Each row below holds a small network's activations on one input, seen along a few directions.
In each table, some parts of the input vary, and every possible input appears once, in random order.
A made-up example of a description, with smaller parts first: one of 3 separate values, together with either a single point or one of 9 places around a ring or (one of 5 places around a ring, together with one of 6 places along a line).
Shared parts are said once, and a part with two or three values counts as separate values.

Other details of the inputs vary at random and push rows far along two fixed directions, the same in every table; ignore that.

A family of inputs:
x1: [ 45   5  -9 -47   0 -16 -18  28  27 -35  46  -6 -52  13]
x2: [ -9  12   4  -5  -8 -29  -3  21  12   4 -10  -9  -6   3]
x3: [-24  20   8  11  -9 -28   0   6  13  16 -12   5  -4   0]
x4: [ -3 -14 -19 -10  11   8   1  18 -27  13   5 -22   4   3]
x5: [-24  17   7  -1  -7 -27   1   5  12  10   3   6 -10   3]
x6: [  7 -22 -14 -20  15  22   5  -4 -19 -14  31  -7  -4   1]
x7: [ 35 -23 -26 -28  12  23  -2  26 -21 -19  28 -29 -15   3]
x8: [ 10  -8   1  14   5  19   1  -6 -17   8 -23  -8  33  -7]
x9: [ -1 -14 -11   7   7  23   3 -13 -21   1   7  -3  11  -4]
x10: [  4  18   8   6  -9 -16  -4  10  24  -8 -12  10 -11  -7]
x11: [  3 -19 -11 -11  11   4   2  17 -24  17   3 -26  13  12]
x12: [ -4  21  26  26 -19 -21   0 -11  24   6 -47  13  17  -8]
x13: [  7 -18 -12   1  12  35   3 -15 -21   7  14  -3  17   1]
x14: [-38  -9   9  36  -2  17  13 -26 -25  12 -35  16  37 -16]
x15: [-18  23  26  27 -16 -17   3 -26  29  10 -29  28   7  -7]
x16: [ -3 -19 -14  -7  12   7  -3  13 -23  19   5 -20  12  12]
x17: [ -3  21  10  13 -14 -16   0   0  24  -2 -12  15 -14  -5]
x18: [ -2 -11   0  24   2  19  -1 -17 -15  15 -36   1  31  -7]
x19: [ 20 -23 -16 -32  17  28   3  -5 -18 -13  44  -8  -4   7]
x20: [ 13  13   8  -4  -9 -20  -8  12  22 -15  -8   0 -10  -5]
x21: [ -3 -13 -13   6   6  22   8  -7 -20   2   7  -1   6  -5]
x22: [-29  10  17  -3  -3 -29   5  -3  14  14   0  10   4   9]
x23: [-11  12   7  -6  -1 -25  -3  11  17  11   9  -4 -12  15]
x24: [-20  17  26  15 -13 -19   7 -25  26   2 -23  28   7  -6]
x25: [  5  21   9   4  -7 -18  -3  -1  23 -11   0  10 -18  -3]
x26: [ 37  10  -5 -39  -1 -16 -12  17  27 -31  47  -1 -54  13]
x27: [-21  -8  -2  27   0  23   9 -15 -24   9 -16   4  19 -11]
x28: [ 32 -20 -21 -20  16  34  -4   7 -23  -7  22 -19   3   6]
x29: [ 24   8   5 -15  -8 -18  -7  14  23 -18   3  -1 -17   1]
x30: [-14  13  19   6  -9 -18   3 -17  20  -4  -9  26   2  -5]
x31: [  4  17  13   8 -12 -15  -6 -10  27   0  -8  13 -12  -2]
x32: [-21 -14  -5   4  11   7   5  -4 -22  27   5  -9  18  11]
x33: [  5 -12  -9  11   7  22  -1  -2 -17   2 -13  -8  18  -8]
x34: [ 13  13   6  -8 -11 -16  -5  21  17 -20  -1  -5 -21  -3]
x35: [-10 -18  -8   1   7  23  11 -10 -18  -1   5   2  10  -5]
x36: [ 14  12   2 -14  -7 -12 -11  21  17 -22  10  -1 -29  -1]
x37: [-10  -8  -4  26   3  22   5  -8 -25   7 -18  -1  14 -10]
x38: [  8  22  12   5  -8 -11  -5  -6  28  -6   1  12  -8   2]
x39: [-22 -18 -15 -12  11   7   8   1 -27   9  15 -11   8   5]
x40: [  1 -16  -9   5   9  22   4 -15 -21   3   4   2  10   0]
Description of these inputs: one of 5 places along a line, together with either one of 2 separate values or one of 6 places along a line.
Question: The inputs of x33 and x25 match in every part but the place on the line of 5. If x16 is changed in the same way as x33 into x25, which row does it become?
Answer: x23
Question: The inputs of x24 and x12 match in every part but the place on the line of 5. If x19 is changed in the same way as x24 into x12, which row does it become?
Answer: x8
Question: Which other rows does x9 become when the place on the line of 6 takes its other values? List them by row number.
Answer: x13, x15, x21, x27, x40
Question: Which other rows does x4 become when the place on the line of 5 takes its other values? List them by row number.
Answer: x2, x3, x5, x39
Question: Which other rows does x11 become when the choice among 2 separate values takes its other values? List them by row number.
Answer: x2
Question: Which other rows does x5 become when the choice among 2 separate values takes its other values? List them by row number.
Answer: x32
